A small network was trained on invented records. Each row is its activation on one of them, seen along a few directions.
Each row is followed by the record's values for the fields Nokin, Febe, Gidek, Dener, Furu.
The largest differences between rows may come from other fields.
In the rows, 500 means zero.
Strong random noise was added to every row along 14 fixed directions; ignore it. To show where, here is one row again and again, with new noise each time:
[227 274 687 842 535 536 792 423 485 371 156 795 441 498 398 480 545 641
 476 402 314 594 718 549 530 660]
[284 424 620 519 324 553 399 378 505 436 586 594 435 449 450 663 395 551
 664 405 442 383 455 333 335 558]
[348 351 626 546 501 520 513 406 443 107 426 527 389 464 406 623 442 433
 542 177 418 225 231 230 350 666]
[422 312 456 752 585 542 742 415 473 376 276 801 545 466 462 449 628 412
 697 374 258 627 582 675 632 683]
[351 325 559 545 661 528 497 474 534 549 629 429 549 490 388 635 352 611
 302 538 410 551 400 479 292 570]
[463 343 686 374 516 573 475 613 557 326 595 512 621 459 410 440 352 462
 375 596 495 426 318 593 259 618]
[388  94 138 357 461 543 462 399 611 276 630 571 718 401 496 172 565 372
 486 476 704 421 450 615 611 594]
[528 539 647 337 473 419 542 646 536 349 533 392 627 569 573 356 303 637
 591 546 488 631 529 401 669 257]
[355 711 493 455 364 377 427 511 582 569 169 607 338 512 371 455 296 746
 353 393 376 489 469 346 570 574]
[526 451 538 482 521 547 489 466 835 447 436 546 319 431 376 359 243 615
 474 671 333 575 361 745 524 551]
[480 576 441 488 459 411 613 502 674 389 363 909 500 563 225 467 493 476
 574 477 561 540 532 567 495 671]
[662 352 207 522 449 461 353 586 322 820 331 337 334 469 654 378 460 578
 243 520 488 491 543 689 691 657]
[729 448 554 418 371 507 466 531 519 389 590 410 318 574 544 561 406 350
 731 484 604 441 382 529 536 447]
[247 510 447 554 215 444 467 480 297 532 497 685 499 416 467 508 542 671
 503 496 458 389 501 507 683 603]
[221 580 410 683 383 527 388 333 449 761 387 858 393 376 291 766 509 576
 487 417 236 428 423 542 302 878]
[344 637 873 408 326 509 562 635 442 158 425 577 586 420 466 403 369 584
 561 532 298 397 238 507 559 479]

[574 173 556 530 509 616 528 418 547 650 737 223 433 584 526 621 548 330
 404 619 754 574 465 643 299 374] -> Nokin=g1, Febe=p1, Gidek=v1, Dener=j2, Furu=k4
[324 425 360 585 564 376 683 477 465 788 696 480 544 714 313 756 502 612
 420 578 589 817 576 517 663 407] -> Nokin=g1, Febe=p1, Gidek=v2, Dener=j1, Furu=k2
[331 495 337 468 514 524 823 337 809 316 541 652 661 702  91 609 578 126
 633 366 674 732 307 466 341 438] -> Nokin=g2, Febe=p4, Gidek=v1, Dener=j1, Furu=k2
[339 422 686 422 411 614 739 507 524 581 467 263 606 589 587 292 482 359
 337 691 337 736 380 734 726 215] -> Nokin=g1, Febe=p2, Gidek=v2, Dener=j2, Furu=k4
[438 400 716 489 657 522 401 535 589 568 534 292 479 505 633 523 261 744
 401 616 452 632 645 410 408 370] -> Nokin=g1, Febe=p2, Gidek=v2, Dener=j1, Furu=k2
[457 182 347 448 596 512 385 485 629 481 345 570 535 441 537 204 354 598
 364 384 352 485 649 418 495 657] -> Nokin=g1, Febe=p4, Gidek=v2, Dener=j2, Furu=k1
[497 732 696 478 637 410 650 562 527 160 456 527 737 470 495 438 502 525
 751 433 294 620 230 495 708 307] -> Nokin=g1, Febe=p1, Gidek=v2, Dener=j1, Furu=k2
[656 508 676 427 577 563 364 543 663 363 695 628 569 446 568 493 399 562
 709 610 681 440 796 391 169 435] -> Nokin=g2, Febe=p2, Gidek=v1, Dener=j1, Furu=k2
[398 515 788 595 356 639 538 642 365 497 140 715 490 364 505 378 457 472
 497 421  89 429 480 635 278 800] -> Nokin=g2, Febe=p1, Gidek=v1, Dener=j1, Furu=k4
[575 502 350 389 292 427 617 396 517 582 230 505 367 700 488 337 632 235
 529 349 718 509 506 475 745 372] -> Nokin=g2, Febe=p1, Gidek=v1, Dener=j2, Furu=k1
[426 525 372 468 516 565 232 453 624 595 216 380 356 309 576 315 278 680
 313 386 141 432 441 419 486 601] -> Nokin=g2, Febe=p4, Gidek=v2, Dener=j2, Furu=k2
[395 566 443 544 115 569 546 422 287 703 363 443 352 615 521 698 755 216
 532 504 772 475 402 642 628 538] -> Nokin=g1, Febe=p4, Gidek=v2, Dener=j1, Furu=k1
[419 670 519 426 370 539 402 483 490 512 344 427 458 451 486 599 420 386
 578 385 331 478 184 463 468 545] -> Nokin=g2, Febe=p4, Gidek=v2, Dener=j1, Furu=k2
[422 614 520 631 577 487 363 345 439 543 626 491 514 428 533 736 602 671
 485 456 611 369 562 240 322 438] -> Nokin=g2, Febe=p2, Gidek=v1, Dener=j2, Furu=k1
[467 192 390 743 561 476 539 435 246 606 754 457 354 565 419 810 583 555
 420 414 561 356 500 433 431 649] -> Nokin=g2, Febe=p1, Gidek=v2, Dener=j1, Furu=k1
[317 651 379 465 355 465 451 286 576 556 701 558 484 479 451 574 662 538
 498 712 747 446 397 624 701 373] -> Nokin=g1, Febe=p2, Gidek=v2, Dener=j1, Furu=k1
[478 348 330 374 315 453 515 421 651 798 590 585 503 728 464 496 334 398
 780 473 437 784 713 450 597 419] -> Nokin=g1, Febe=p2, Gidek=v2, Dener=j1, Furu=k1
[313 705 533 367 339 385 482 630 273 407 568 532 602 427 542 385 529 734
 303 599 472 354 440 468 825 492] -> Nokin=g1, Febe=p2, Gidek=v2, Dener=j2, Furu=k3
[359 426 305 447 636 675 338 195 748 593 506 449 601 347 569 512 505 304
 557 419 336 538 306 555 342 567] -> Nokin=g1, Febe=p2, Gidek=v2, Dener=j1, Furu=k3
[327 643 436 639 470 549 633 423 482 536 392 367 411 468 477 533 630 538
 348 631 542 602 389 692 719 411] -> Nokin=g1, Febe=p4, Gidek=v1, Dener=j1, Furu=k2
[410 523 296 593 668 474 649 402 388 611 507 363 471 500 479 551 619 468
 230 487 388 520 294 574 703 500] -> Nokin=g2, Febe=p2, Gidek=v2, Dener=j1, Furu=k4
[599 872 546 298 667 498 360 532 761 208 400 473 429 411 404 495 414 463
 404 513 557 350 253 463 354 571] -> Nokin=g1, Febe=p2, Gidek=v1, Dener=j1, Furu=k3
[546 835 530 347 685 490 276 637 451 483 432 685 780 296 452 502 546 519
 325 600 347 327 292 604 251 795] -> Nokin=g1, Febe=p4, Gidek=v1, Dener=j1, Furu=k1
[615 317 426 632 646 581 453 428 572 714 776 648 419 503 486 619 531 558
 574 652 550 532 896 596 344 548] -> Nokin=g2, Febe=p1, Gidek=v2, Dener=j2, Furu=k3
[500 545 321 754 577 616 319 263 564 734 644 408  67 327 498 741 447 687
 410 560 310 367 462 562 411 645] -> Nokin=g2, Febe=p2, Gidek=v1, Dener=j2, Furu=k3
[576 438 604 394 462 605 589 484 570 153 424 367 659 474 657 333 649 154
 675 477 704 508 320 634 581 363] -> Nokin=g1, Febe=p2, Gidek=v1, Dener=j1, Furu=k2
[326 409 295 710 459 699 335 174 625 746 604 511 393 287 515 629 621 443
 520 600 507 464 481 725 332 615] -> Nokin=g2, Febe=p2, Gidek=v1, Dener=j1, Furu=k2
[465 417 508 464 227 458 523 607 288 581 433 426 437 569 551 514 430 409
 614 434 363 575 395 560 718 567] -> Nokin=g1, Febe=p2, Gidek=v1, Dener=j1, Furu=k2
[782 631 563 528 680 362 682 767 288 541 475 401 475 659 527 594 462 561
 485 481 330 673 534 521 750 433] -> Nokin=g1, Febe=p1, Gidek=v2, Dener=j2, Furu=k3
[595 585 555 276 487 364 429 677 355 389 408 181 583 575 589 365 489 567
 185 438 814 372 360 351 585 354] -> Nokin=g1, Febe=p1, Gidek=v1, Dener=j1, Furu=k3
[453 590 553 560 607 494 447 587 194 208 630 521 606 311 499 639 521 549
 505 290 267 201 279 270 363 715] -> Nokin=g2, Febe=p2, Gidek=v1, Dener=j1, Furu=k3
[213 561 649 367 493 354 514 610 466 337 541 742 742 538 304 487 471 717
 330 485 618 363 560 241 421 569] -> Nokin=g1, Febe=p1, Gidek=v2, Dener=j1, Furu=k1
[541 499 649 823 562 623 568 415 355 660 525 496 229 490 537 865 561 442
 721 523 241 588 580 612 443 558] -> Nokin=g1, Febe=p4, Gidek=v1, Dener=j2, Furu=k2
[238 497 446 495 518 394 756 468 386 549 900 398 734 660 238 770 399 540
 596 367 309 751 256 237 521 295] -> Nokin=g2, Febe=p1, Gidek=v1, Dener=j1, Furu=k3
[146 276 316 383 122 470 361 280 699 458 323 681 465 490 465 233 373 629
 583 320 574 426 696 257 579 515] -> Nokin=g1, Febe=p2, Gidek=v1, Dener=j1, Furu=k1
[471 371 455 384 533 381 635 633 523 491 425 487 763 631 397 330 373 544
 446 368 503 714 519 362 501 415] -> Nokin=g2, Febe=p1, Gidek=v1, Dener=j1, Furu=k2

Which values does each new row have?
[590 545 652 540 288 502 587 633 608 581 180 697 354 597 360 432 456 464
 459 549 571 552 544 709 430 606] -> Nokin=g2, Febe=p1, Gidek=v2, Dener=j1, Furu=k2
[302 547 214 501 270 567 417 261 612 906 619 543 457 517 408 651 676 387
 484 718 816 594 548 682 494 480] -> Nokin=g1, Febe=p4, Gidek=v1, Dener=j1, Furu=k1
[635 394 367 265 116 412 427 637 428 485 464 312 348 603 531 235 299 422
 470 404 499 360 322 422 661 436] -> Nokin=g2, Febe=p2, Gidek=v1, Dener=j1, Furu=k1
[475 871 822 533 183 579 555 565 279 681 341 517 477 489 501 643 662 339
 523 630 417 459 172 760 454 494] -> Nokin=g2, Febe=p1, Gidek=v1, Dener=j1, Furu=k1
[491 484 280 304 466 472 401 533 377 530 791 623 845 443 464 482 609 390
 596 493 542 470 399 529 476 619] -> Nokin=g1, Febe=p1, Gidek=v1, Dener=j2, Furu=k3
[686 505 261 543 855 443 576 567 423 737 825 626 809 601 372 719 668 361
 498 525 531 687 587 513 313 538] -> Nokin=g2, Febe=p1, Gidek=v2, Dener=j2, Furu=k1
[450 271 608 592 346 609 685 501 576 510 380 528 435 554 483 437 386 404
 649 458 322 691 633 593 476 528] -> Nokin=g2, Febe=p2, Gidek=v1, Dener=j1, Furu=k3
[305 264 601 495 367 684 314 365 647 308 456 576 414 283 440 388 550 467
 315 545 745 153 345 624 147 741] -> Nokin=g1, Febe=p1, Gidek=v1, Dener=j1, Furu=k2
[648 559 901 472 433 536 467 650 425 319 709 601 494 479 513 662 387 491
 849 582 306 416 363 545 416 497] -> Nokin=g1, Febe=p1, Gidek=v2, Dener=j2, Furu=k1
[429 523 538 389 188 510 494 581 283 442 631 523 637 493 513 528 530 312
 687 486 414 465 240 585 567 521] -> Nokin=g1, Febe=p2, Gidek=v1, Dener=j1, Furu=k2
[402 356 433 464 376 602 299 352 585 518 459 514 438 334 497 427 468 521
 436 423 540 287 410 480 289 650] -> Nokin=g2, Febe=p1, Gidek=v1, Dener=j1, Furu=k3
[189 719 725 423 212 608 431 373 513 592 472 338 517 394 625 459 474 561
 496 735 330 539 224 672 670 283] -> Nokin=g1, Febe=p2, Gidek=v1, Dener=j1, Furu=k1
[493 487 386 598 510 390 469 519 361 566 374 696 551 497 502 472 601 667
 483 336 668 427 821 299 454 579] -> Nokin=g2, Febe=p1, Gidek=v1, Dener=j1, Furu=k2
[500 548 642 593 710 633 501 333 695 262 304 394 402 373 590 513 441 468
 571 346 277 470 382 416 343 479] -> Nokin=g2, Febe=p2, Gidek=v1, Dener=j1, Furu=k3
[398 548 521 431 224 468 462 619 453 676 360 516 523 526 515 335 346 634
 440 528 474 564 636 448 563 447] -> Nokin=g2, Febe=p2, Gidek=v2, Dener=j1, Furu=k2
[504 587 487 471 225 388 528 487 392 603 563 348 320 621 447 650 359 521
 747 386 411 585 221 384 743 330] -> Nokin=g2, Febe=p1, Gidek=v1, Dener=j1, Furu=k2
[649 467 492 492 343 429 649 513 468 375 511 355 307 630 522 403 483 428
 582 446 602 496 523 446 798 260] -> Nokin=g2, Febe=p2, Gidek=v1, Dener=j2, Furu=k2
[541 542 537 599 673 452 680 550 430 440 383 550 681 561 542 550 596 411
 637 388 423 711 618 476 561 469] -> Nokin=g1, Febe=p2, Gidek=v1, Dener=j1, Furu=k2
